[[113, 115, 100, 106, 97, 141, 152, 138, 141],
 [204, 188, 131, 51, 106, 181, 199, 181, 112],
 [188, 146, 180, 167, 116, 84, 74, 151, 211],
 [86, 123, 143, 194, 137, 79, 59, 106, 177],
 [83, 64, 58, 167, 183, 173, 114, 83, 91],
 [187, 193, 183, 85, 89, 121, 158, 174, 162]]
Report the entry directly below 211.
Answer: 177
Report the smallest entry in the first row.
Answer: 97
Report the second entry in reading order.
Answer: 115
Report the second entry from the end, reading row by row.
Answer: 174
The top-right entry is 141
The first entry in reading order -> 113
The 3rd entry from the end, reading row by row: 158
Report the entry just right of 89.
Answer: 121
Report the third entry on the main diagonal.
Answer: 180
Report the last entry in the row that holds the largest entry.
Answer: 211
The last entry, reading row by row -> 162
The second smallest entry is 58
Report the largest entry in the first row.
Answer: 152
The entry directly below the smallest entry: 167
Report the entry directly below 137.
Answer: 183
Report the first entry in the row that holds the smallest entry.
Answer: 204
The entry directly above the largest entry: 112
The 3rd largest entry is 199
Report the entry just left of the smallest entry.
Answer: 131
The entry just left of 64 is 83
The bottom entry of the column that holds the smallest entry is 85
The entry just right of the smallest entry -> 106
Report the first entry in the row that holds the largest entry.
Answer: 188
The entry just left of 112 is 181
Report the minimum.
Answer: 51
Report the entry just right of 100.
Answer: 106
The 3rd entry on the diagonal from the top-right corner is 74

Read these off the matrix that follows.
1) What is the 1st entry in reading order?
2) What is the second entry from the end, reading row by row?
3) What is the second entry on the main diagonal?
4) What is the bottom-left entry?
5) What is the entry directly above the largest entry?
6) What is the entry directly above the smallest entry?
7) What is the entry just left of 149?
8) What is the largest entry in the last row?
108 147 128 139 128  82 132 149
161  95 126 109 126 189 125 115
146 110 171 104 130 124 125  95
140  58  65 141 128 142 140 164
1) 108
2) 140
3) 95
4) 140
5) 82
6) 110
7) 132
8) 164

Read these off the row that follows.
1) Report the entry just left of the largest entry.
2) Report the entry just left of 158.
[192, 95, 47, 158, 193, 217]
1) 193
2) 47

B =
131 142 106 126 124 141 133 128 125 170 136 127
122 128 100 136  91 189 122 131 126 197 136 131
116 137 122 132 116 160 129 134 138 139 133 126
134 126  93 115 118 172 127 112  85 179 133 133
129 133 127 139 133 119 129 135 117 136 134 139
129 129 130 124 130 121 128 131 107 147 128 132
132 127  93 127 108 201 118  73 118 162 131 126
127 144 116 124 130 123 132 142 113 169 132 131
128 139 126 129 139 120 133 137 112 141 132 133
126 133 128 151 101 154 111  94 153 168 138 133
123 120 104 132 118 182 131 111 107 126 130 132
119 133 119 108  99 179 108  94 106 199 133 126
133 120 124 137 123 150 114  78 111 134 130 129
Counting starts at 0.
The entry in row 0 and column 2 -> 106
The bottom-right entry: 129
The entry in the bottom-left corner is 133
Find the minimum.
73
The entry directly below the largest entry -> 123
Find the entry in row 0 and column 0.
131
The entry directly above 99 is 118
Find the entry at row 1, column 1.
128
The entry in row 0 and column 1 is 142
The entry at row 2, column 2 -> 122
The entry just left of the largest entry -> 108
Find the entry in row 2 and column 0.
116
Find the top entry of the column that holds the smallest entry.
128
The entry just left of 168 is 153
The entry at row 2, column 1: 137
Find the entry directly above the largest entry.
121
Find the entry just right of the smallest entry.
118
The entry just left of the smallest entry is 118
The top entry of the column that holds the largest entry is 141
The entry directly above the smallest entry is 131
Find the entry directly above 168.
141
The bottom entry of the column that holds the largest entry is 150
Find the bottom entry of the column that holds the smallest entry.
78
The entry in row 1 and column 0 -> 122
